Each row below holds a small network's activations on one input, seen along a few directions.
Each table varies a few parts of the input and shows all the possible inputs, shuffled.
Descriptions start from the smaller parts, as in this example, which fits no table here: one of 8 places around a ring, together with either a single point or one of 11 places along a line or (one of 2 separate values, together with one of 6 places along a line).
Shared parts are said once, and a part with two or three values counts as separate values.
In the rows, 128 means zero.

Other details of the inputs vary at random and push rows far along three fixed directions, the same in every table; ignore that.

Rows:
row 1: [121 118  91 111 100 120 138 112 164 120 142 105 121]
row 2: [163 136 119 135  72 161  95  96 134 129 118 122 163]
row 3: [ 96 167 146 126 172 100 115 161  96 134 131 158 127]
row 4: [168 123 123 140  71 163 114 114 140 104  92 133 159]
row 5: [173 134 131 140  66 174  97 110 144 109  74 138 183]
row 6: [ 85 205 131 142 106 159 116 148  98  79 139 190 139]
row 7: [ 96 174 163 144 135 163 130 157 102  84 107 192 153]
row 8: [169  75 146 139 119 116 123 120 126 151 102 117 136]
row 9: [165  82 142 135 110 123 102 106 115 173 130 118 141]
row 10: [102  97  88 119 156 112 201 121 176 121 181  68  55]
row 11: [181  25 164 124 176  94 127 112 121 210 113  83 121]
row 12: [ 96 108  71 103 138  98 196 126 167 104 174  82  58]
row 13: [102 143 178 123 217  86 110 174  83 158 106 168 138]
row 14: [ 98 171 160 133 162 113 103 169  85 127 115 185 142]
row 15: [ 70 169 156 110 188 138 127 153 128 122 110 175 164]
row 16: [122 104  75 122 123  86 186 127 127 110 190  76  33]
row 17: [136 149  88 125  94 143 148 119 146  84 132 104 108]
row 18: [174  92 151 134 121 126  79 102 116 188 112 118 166]
row 19: [124  97 117 123 137 105 135 114 157 169 166  93 107]
row 20: [128  44 148  99 206  52 122 115 127 237 160  88 108]
row 21: [154  99 116 119 138  95 122 118 127 159 136  88 107]
row 22: [139 119  97 135  82 128 147 123 131 103 145 115  99]
row 23: [172 145 111 134  61 175 108 103 152  95  88 121 167]
row 24: [ 94 151 171 142 156 117 109 157  77 140 137 187 137]
row 25: [109 159  70 126  84 142 164 112 134  76 187 102  69]
row 26: [173 114 127 148  51 158 102 106 138 114 100 137 165]
row 27: [141 132 126 131 108 149 111 118 175 128  94 122 175]
row 28: [ 50 220  91 127 133 162 197 160 118  21 173 152  63]
row 29: [168 120 144 134 107 169 103 107 137 132  86 127 177]
row 30: [ 97 156 178 129 190 131 120 163  92 131 107 177 146]
row 31: [138 129 108 131  87 141 117 112 174 125 120 112 153]
row 32: [ 92 139 169 114 233  97 132 162  91 158 128 142 115]
Description of these inputs: one of 4 places along a line, together with either one of 2 separate values or one of 6 places along a line.
The inputs of row 3 and row 28 match in every part but the place on the line of 4. If row 1 is changed in the same way as row 3 into row 28, which row does it become?
Answer: row 15
Which other rows agree with row 20 in the place on the line of 4? List them by row number.
Answer: row 2, row 6, row 9, row 18, row 19, row 24, row 25

Rows:
row 33: [182  94 115 119 110 129 100  88 151 164 111  76 151]
row 34: [ 85 140 110 119 190  72 164 164 120 137 181 109  57]
row 35: [128 174 100 143  86 157 146 133 139  66 129 124 111]
row 36: [118 145  83 150  82 165 193 126 137  50 173 103  50]
row 37: [145  60 156 134 169  70 136 141  61 185 165 121  68]
row 38: [147 114 133 148  92 160 145 125 144  97 110 130 133]
row 39: [112 176  79 134  54 134 126 124 119  76 166 146 102]
row 40: [ 92  93 136 121 190  76 150 139 142 178 166 110  94]
row 41: [153  94 103 121 101 153 180 108 138  98 138  91  87]
row 42: [115 183 130 136  93 159  97 140 153  97  89 170 190]
row 43: [143  68 157 123 188  82 110 117 133 228 146  88 129]
row 44: [106 145 139 134 153  75 129 164  64 127 154 158  86]
row 45: [118 128  73 122  94 132 187 128 159  65 145 103  77]
row 46: [195  68 132 133 107 151 129  87 129 152 113  81 123]
row 47: [ 77 154 176 118 189 123  94 151 124 156 104 188 187]
row 48: [136 163 146 145  95 158 100 137 140  93  73 163 188]
row 49: [127 176 131 116 111 166  86 126 139 117  81 160 202]
row 50: [ 52 201 159 135 153 113  90 166  72 128 163 216 141]
row 51: [178  73 118 115 123 123 127 105 144 151 102  82 128]
row 52: [154 107 137 134  99 163 136 116 143 109  94 141 153]
row 53: [149 116 137 115 110 163  88  92 155 158  99 122 199]
row 54: [115 133 179 116 190 101  81 154 121 176  75 170 195]
row 55: [170  81 117 117 111 139 114  76 158 179 141  71 143]
row 56: [ 74 187 126 123 183 109 164 167  88  85 154 148  78]
What is each input in this table made of?
Answer: one of 4 places along a line, together with either a single point or one of 5 places around a ring
The inputs of row 37 and row 39 match in every part but the place on the line of 4. If row 52 is changed in the same way as row 37 into row 39, which row does it become?
Answer: row 54
Change only the place on the line of 4 in row 51. List by row number the other rows that result.
Answer: row 41, row 49, row 53
Which other rows agree with row 47 in the place on the line of 4? List them by row number.
Answer: row 40, row 43, row 50, row 53, row 55
